A small network was shown many inputs. Here are its activations along a few directions, one row for each input.
In each table, some parts of the input vary, and every possible input appears once, in random order.
Descriptions start from the smaller parts, as in this example, which fits no table here: one of 2 separate values, together with either a single point or one of 9 places around a ring or (one of 4 places along a line, together with one of 8 places around a ring).
Shared parts are said once, and a part with two or three values counts as separate values.

Other details of the inputs vary at random and push rows far along two fixed directions, the same in every table; ignore that.

Table:
x1: [  9  60  63 -38 -73  25  13  68   9 -64 -28 -32  35 -26]
x2: [-12   2  35  -1 -35  30 -47  24 -19  68 -88  -2  11  62]
x3: [  5  -5 -42  31  16  -3 -27  13 -34  96 -39 -21  11  33]
x4: [ 37  -3 -59  11  27 -21  44 -24  43 -63  99  -4  11 -41]
x5: [  7 -20 -18 -15  33 -19  40 -40  30 -81  96  25 -33 -53]
x6: [ -7 -34 -78  34  78 -40   1 -25 -49  68  40  -7 -29 -21]
x7: [-16   3  41   2 -32  27 -42  15 -27  67 -90  -1  23  62]
x8: [-18 -21 -13  36  23 -12 -33 -22  -9  83 -69  23 -21  57]
x9: [ -3   9  34 -27 -23  10  10  14  17 -47  11   3 -15 -22]
x10: [ 27  -4 -42  12  28 -21  41 -40  30 -73  98   3  21 -33]
x11: [ 22 -22 -29   2  27 -11  34 -54  50 -75  91  25  -6 -28]
x12: [-29 -14 -17  18  24 -10 -33  11 -73  97 -48 -18  -3  20]
x13: [-27 -51 -40  19  75 -31   3 -65 -34  25  53  28 -36 -13]
x14: [  15   70  111  -66 -109   46   25   75   53 -119  -31  -20   29  -31]
x15: [-17 -31 -12  18  20   6 -44 -21 -35  92 -51  17  -5  59]
x16: [-15 -54 -52  35  70 -22 -11 -74 -23  50  36  29 -14  26]
x17: [ -29   16   47    1  -26    6  -35   38  -17   61 -116    4  -24   37]
x18: [ 18  60  46 -37 -73  24  15  84  20 -51 -28 -39  24 -33]
x19: [ 33  -5 -50  10  26 -19  43 -33  39 -70 100  -3  15 -37]
x20: [  2  42  77 -46 -75  35   5  54  28 -65 -35 -11   7 -19]
Each input here is: one of 2 separate values, together with either a single point or one of 4 places along a line or one of 5 places along a line.
Changing only the choice among 2 separate values turns x13 into x16. The same change can be made to x20. Which row results?
> x11

Table:
x21: [-21   4   3  -7  -8  -8 -17  17 -17   6 -26   0 -14   1]
x22: [ 10 -26 -64  13  63 -28  13 -40 -29  19  70  14 -16 -18]
x23: [  7 -22 -71  21  68 -44  17 -37 -17  13  52  17 -22 -20]
x24: [  5  28   9  -1 -43  12 -17  35   7  -4 -44 -18  34  22]
x25: [ -1 -39 -30  14  19  10 -44 -14   5  91 -43  27 -43  54]
x26: [  9  13  23  -8 -41  31 -12  24   4   0 -19 -27  38  13]
x27: [  4  30  16  12 -44  10  -5  32  22  -1 -47 -20  25  13]
x28: [ 28  12 -28   5  26 -30  52  -8  44 -66  67   6 -12 -56]
x29: [-33 -33   9  25  36  -4 -31 -33 -48  96 -54  15 -12  53]
x30: [  6   9   9 -30 -22   3  20  11  17 -77  55   0  -6 -38]
x31: [-22 -32 -37  27  50 -40   3 -36 -14  17  23  13 -42 -19]
x32: [-24 -31 -27  44  32  -4 -31 -19 -44 107 -38 -14   4  48]
x33: [ 12  28  29 -24 -34  28  -2  40  -8  13 -28 -23  17  -6]
x34: [  2   7  22 -17 -11   3  33   9  36 -75  44 -10 -16 -45]
x35: [ -3 -25 -18 -10  26  -6  26 -30   9 -52  82   5 -20 -49]
x36: [ 11  18  14 -10 -43  22 -19  30  -6  -1 -23 -20  39  23]
x37: [ 13  25  23 -20 -21  -2  24  -3  43 -88  21  20  11 -17]
x38: [ -4  27  50  -2 -31   9  -4  14  15 -13 -58   9   5  17]
x39: [ -8 -30 -19   5  38 -12  -3 -49 -20   7  39  33  -2  11]
x40: [ -4   8  55 -23 -34  33 -10  10  -3  -2 -37   2  21  19]
x41: [ 12  31  33 -12 -26  17   7  46   7  10 -36 -26   8  -6]
Describe the family of inputs behind these rows.
> either a single point or (one of 4 separate values, together with one of 5 places around a ring)
A walk changes only the place on the ring of 5. It starts at x26 and steps to x32. List the rest of the walk in order.
> x27, x24, x36
Change only the choice among 4 separate values in x29. List by row number the other rows that result.
> x32, x34, x41

Table:
x42: [-16 -43 -60  41  70 -27 -16 -35 -43  95   4   1 -23  15]
x43: [-14 -29  -5   4  18   3 -20 -28 -17  30  -2  21 -13  21]
x44: [ 23  29  -9 -11 -18  -6  28  17  26 -69  42 -13  19 -34]
x45: [  2  -7 -32  21  30 -22  15 -22  -2  -3  33  -3   3 -12]
x46: [  3  -9   3 -11   3  -1  11 -28  21 -52  39  21  -2  -7]
x47: [  1  35  23  -9 -45  18 -21  53 -23  23 -58 -27  34  19]
x48: [ 27   3  -7 -10 -12   9  18  -6  43 -54  45   4   7 -12]
x49: [ -9  21  47 -17 -49  20 -27  35   5   7 -74   6  -1  29]
x50: [  8  37  35 -22 -62  33 -18  64 -12  12 -53 -34  34  10]
x51: [-10  28  59 -15 -49  21 -16  41   6   8 -79  -3   1  20]
x52: [ -1  27  34  -5 -42  22 -15  40 -13  21 -57 -28  34  19]
x53: [ 29  14  -2 -15 -19   7  22   5  58 -66  36   3   3 -17]
x54: [ -8  31  63 -25 -58  33 -16  58  -4  14 -72 -23   5  10]
x55: [ 24  13 -24  -9   1  -7  26  14  25 -44  49 -12   0 -37]
x56: [ -8  15  57 -18 -42  31 -18  32  -2  18 -61  -7   5  22]
x57: [  7   5   8 -13  -8  -6  18 -12  38 -70  30  22 -10 -15]
x58: [-19 -23 -35  15  42 -28 -11 -17 -40  42   4  12 -27  -4]
x59: [-13   5  13   9 -16  16 -28  24 -39  70 -61 -23  24  32]
x60: [  5  -1   7 -13  -4  -2  15 -21  30 -65  38  22  -1 -11]
x61: [ 12  14  22 -17 -13   2  29   1  47 -69  24   9 -14 -30]
x62: [ -5  27  54 -25 -57  28 -24  44  13  -1 -76   2  -1  25]
x63: [ 12  12   1 -24  -7  -3  25  15  23 -58  42  -2 -14 -43]
x64: [ -7  17  48 -23 -48  28 -26  37   8  13 -69   2  -3  28]
x65: [ 26   1 -13  -8  -6   5  18  -8  45 -50  46   5   1 -12]
x66: [ 22  13  -5   2  -2  -8  29  -5  45 -54  32   2   2 -23]
x67: [ -1 -28 -27  24  36  -6  -7 -28 -14  51   9   3  -5  17]
x68: [-19 -38 -16  17  44 -10 -11 -36 -23  53   2  17 -30  14]
x69: [ -1 -22 -50  19  39 -14  -9 -10 -33  54  19  -7 -10   2]
x70: [ -3 -11 -18  -5  22 -14  10 -19 -15 -23  44   4  -4 -23]
x71: [ 22  11   4  -4  -7   2  29 -11  37 -59  41  -2  21 -17]
x72: [ -7 -23 -35  34  43 -23  -6 -33 -16  48  -2  11  -7  19]
x73: [ 19   6 -12  -1   3  -1  26   3  27 -35  43 -14   1 -29]
x74: [ 21   8 -10  -4  -8  -1  19 -14  39 -61  43   9  17  -7]
x75: [ -8 -33 -50  33  45 -25 -19 -41 -20  53   0  20 -11  31]
x76: [ 10  -9 -29  11  16 -14   8 -29  19 -23  34  15   4   4]
x77: [ 24  25 -17  -8 -11 -10  27  20  27 -59  39 -11   7 -38]
x78: [ -6  39  49 -29 -59  24 -19  68 -10   8 -76 -19   3   4]
x79: [-21   1  21 -10 -18  16 -36  28 -51  62 -58 -12   4  22]
x80: [ -4 -27 -40  32  47 -19  -6 -32 -12  54   1  10 -18  14]
x81: [ -5 -16 -36  27  37 -18  -3 -13 -18  48  -1  -4 -14   2]
x82: [ -5  28  47 -30 -52  29 -20  57 -18  13 -55 -21  10   6]
x83: [ 18   6  -7  -2  -2   2  27  -1  23 -41  47 -14  14 -29]
x84: [-17 -21  -7   9  19 -11 -17 -29 -15  20 -10  25 -14  24]
x85: [ 24  10 -14  -2  -8  -6  20  -7  48 -60  36  10   1 -14]
x86: [-22  -1  41  -4 -20  22 -28  11 -28  50 -66  -1   8  35]
x87: [-23 -29 -13  22  41 -20  -8 -41 -24  37  -3  22 -18  16]
x88: [  1  -3  10  -3   9  -6  21 -25  21 -48  35  15  -3 -16]
x89: [ 18   5 -25  -5   3  -4  21   0   6 -38  55 -11  18 -28]
x90: [  8  17  28 -15 -18  -1  28   1  41 -72  18   9  -4 -23]
x91: [-13 -25 -41  34  48 -22  -6 -31 -36  54  10  -1   2  12]
x92: [-24   2  20  -8 -17  14 -36  26 -54  62 -60 -12   9  25]
x93: [-10  17  52 -16 -38  25 -18  36   2  25 -71  -5  -4  21]
x94: [-29 -33 -28  28  54 -28 -11 -39 -45  55   1  13 -22   9]
x95: [ 10  30  48 -21 -70  42 -27  48  10  10 -68 -16  33  35]
x96: [  3  37  18  -8 -44  11 -17  57 -16  20 -62 -25  23  14]
x97: [ -3 -17  -7   0  25  -7  15 -20   0 -13  40   2 -17 -23]
x98: [  3  19  31 -11 -49  32 -26  30   0  19 -56 -10  31  38]
x99: [ -5 -26 -25  24  32  -6  -6 -33 -18  43   9   4   7  19]
x100: [-15 -40 -20  11  36  -6 -20 -38 -21  42   7  25 -24  22]
x101: [ 18   7 -25  -3   6  -9  21  -2   5 -41  53 -10  18 -27]
x102: [-15 -49 -56  37  59 -20 -28 -56 -42  78   6  20  -4  41]
x103: [  4  -1  16  -9   2   0  23 -22  23 -54  36  11   2 -18]
x104: [-18 -18 -13  12  31 -16  -4 -14 -21  34  -7   7 -28  -4]
x105: [ -1  33  30   0 -41  13 -13  48  -7  24 -70 -25  21  18]
x106: [  6  22  36  -7 -42  29 -16  39   7  28 -60 -19  15  25]
x107: [-22 -25 -36  17  45 -30 -11 -21 -44  42   6  12 -23   0]
x108: [  4  10   9  -8  -1 -12  28   1  26 -57  30   3 -14 -37]
x109: [  5  -6   8 -16  -5   5  13 -21  26 -57  41  18  -1 -12]
x110: [ 15   5 -11   8   9 -11  25 -19  30 -42  36   4   9 -13]
x111: [-23 -45 -18  21  49 -10 -14 -48 -33  57   8  19 -21  17]
x112: [ -2  28  23   3 -33  10 -17  45 -10  35 -69 -23  13  17]
x113: [ 22  16 -25  -5   0 -10  25  13  22 -43  41 -10  -1 -35]
x114: [ -1 -21 -16  19  22   1  -8 -23 -13  42   2   1   5  17]
x115: [  2 -15 -28  15  17  -7 -13 -14   1  32  -9  12 -11  21]
x116: [  6  13  23 -18 -13   2  28  -1  23 -70  36  -4   7 -33]
x117: [ 27  17 -12 -14 -12   4  25  17  23 -52  51 -17  12 -35]
x118: [-14  16  52 -17 -41  28 -20  37 -19  25 -60 -18  10  13]
x119: [  3  13  18 -13  -7  -3  28  -2  22 -66  36   0   4 -33]
x120: [ -6 -30 -39  28  44 -12  -8 -23 -31  63  12  -6  -7   8]
x121: [ -7  -9 -24   2  27 -23   9 -19 -16 -15  36   9 -12 -20]
x122: [  5   7  17 -16  -7   3  28  -4  20 -62  43  -3   4 -35]
x123: [-17 -30 -32   9  41 -15 -14 -16 -43  52  11   5 -27  -1]
x124: [-12 -33 -41  38  54 -21 -11 -46 -30  62   6  12   0  26]
x125: [-15 -49 -56  44  72 -24 -20 -47 -36 101  -3  12 -25  29]
x126: [ 10  -5   6 -17  -5   5  14 -12  36 -53  38  17 -16 -15]
x127: [-13  32  54 -15 -47  16 -13  49  -8   8 -74 -15   7  12]
x128: [  7  17   6 -21 -10  -5  24   6  13 -69  43  -1   5 -37]
x129: [  6   5   9 -14   1  -3  27   3  28 -49  35  -1 -17 -37]
Changing only one part turns x93 into x61. The same change can be made to x63. Which row results?
> x78
Changing only one part turns x70 into x123. The same change can be made to x46. Which row results?
> x126
Changing only one part turns x44 into x47. The same change can be made to x121. Which row results?
> x128
Describe the family of inputs behind these rows.
> one of 2 separate values, together with one of 4 places along a line, together with one of 11 places around a ring
Change only the place on the ring of 11 in x66. List by row number the other rows that result.
> x67, x71, x72, x80, x99, x106, x110, x114, x124, x125
Change only the choice among 2 separate values in x63. List by row number the other rows that result.
> x55
Change only the choice among 2 separate values in x94. List by row number the other rows that result.
> x45
A walk changes only the place on the line of 4. It starts at x50 and steps to x83. List the rest of the walk in order.
> x114, x95
A walk changes only the place on the ring of 11. It starts at x74 and steps to x76. List the rest of the walk in order.
> x75, x85, x115, x53, x65, x48, x95, x98, x102
